Each row below is a small network's average activation on inputs in which a field has the value named, seen along a few directions.
Values that are neighbours, or in one group, have similar rows; names and order tell nothing.
(in the rows, 500 means zero)
Random noise pushes rows far along 2 fixed directions. That doesn't count. These rows show it; they differ only by the noise:
[354 522 333 463 489 568 639 421 366 418 625 383 755]
[436 613 555 557 467 571 640 544 545 575 493 469 418]
[338 528 382 528 585 520 525 437 418 405 603 420 673]
[471 673 735 675 545 527 532 634 701 657 393 555 138]


Mivit, 13 values:
s11: [552 502 419 457 395 537 567 519 469 522 483 467 557]
s9: [516 502 611 635 592 455 417 577 598 543 329 573 283]
s6: [401 439 460 609 696 482 322 463 475 387 474 494 495]
s3: [543 492 461 461 565 463 384 433 504 426 588 574 575]
s5: [673 398 665 492 402 412 528 572 581 616 379 540 355]
s4: [596 324 449 388 416 418 498 482 420 476 538 474 647]
s10: [420 594 598 630 592 476 475 521 592 559 474 524 310]
s13: [470 461 502 578 638 484 395 546 479 458 413 476 467]
s1: [559 417 354 343 437 508 415 403 367 396 621 476 743]
s2: [626 497 524 376 474 487 476 520 489 532 514 582 542]
s7: [529 544 396 438 423 535 510 458 453 444 559 500 575]
s12: [531 351 456 410 541 401 298 399 480 401 538 536 617]
s8: [371 583 548 560 527 521 563 514 553 517 525 485 409]
Mivit is arranged as a line.
- Going along Mivit from s8 by way of its neighbour s10, in what order are s11, s9, s1, s7 met? => s9, s11, s7, s1
- Which values are neighbours of s4? Give them in the order they are listed. => s5, s12

Bizes, 13 values:
l1: [372 502 413 679 639 569 455 500 465 432 443 470 483]
l6: [312 525 285 489 726 390 238 362 381 192 743 566 865]
l2: [289 585 398 476 415 569 722 488 368 557 595 468 572]
l7: [638 745 661 542 326 655 723 654 742 737 364 509 182]
l11: [749 256 498 510 466 326 472 505 461 507 405 445 508]
l13: [453 587 652 651 422 659 624 563 661 596 250 464 249]
l4: [654 643 606 353 271 520 682 585 602 647 484 630 391]
l5: [578 433 572 506 672 365  61 530 654 481 486 655 394]
l3: [712 552 670 398 409 499 491 556 612 666 564 646 264]
l8: [219 633 393 485 444 581 815 433 321 448 735 282 795]
l12: [273 548 523 726 734 516 419 480 489 441 426 389 340]
l9: [587 302 367 309 430 443 362 385 390 432 489 465 756]
l10: [707 281 762 594 731 309 197 603 621 475 351 664 232]
Bizes is arranged as a line.
- Which values are neighbours of l1? Give them in the order they are listed. => l7, l13
- Which values are neighbours of l10? Give them in the order they are listed. => l11, l9
- Which values are neighbours of l4? Give them in the order they are listed. => l6, l3
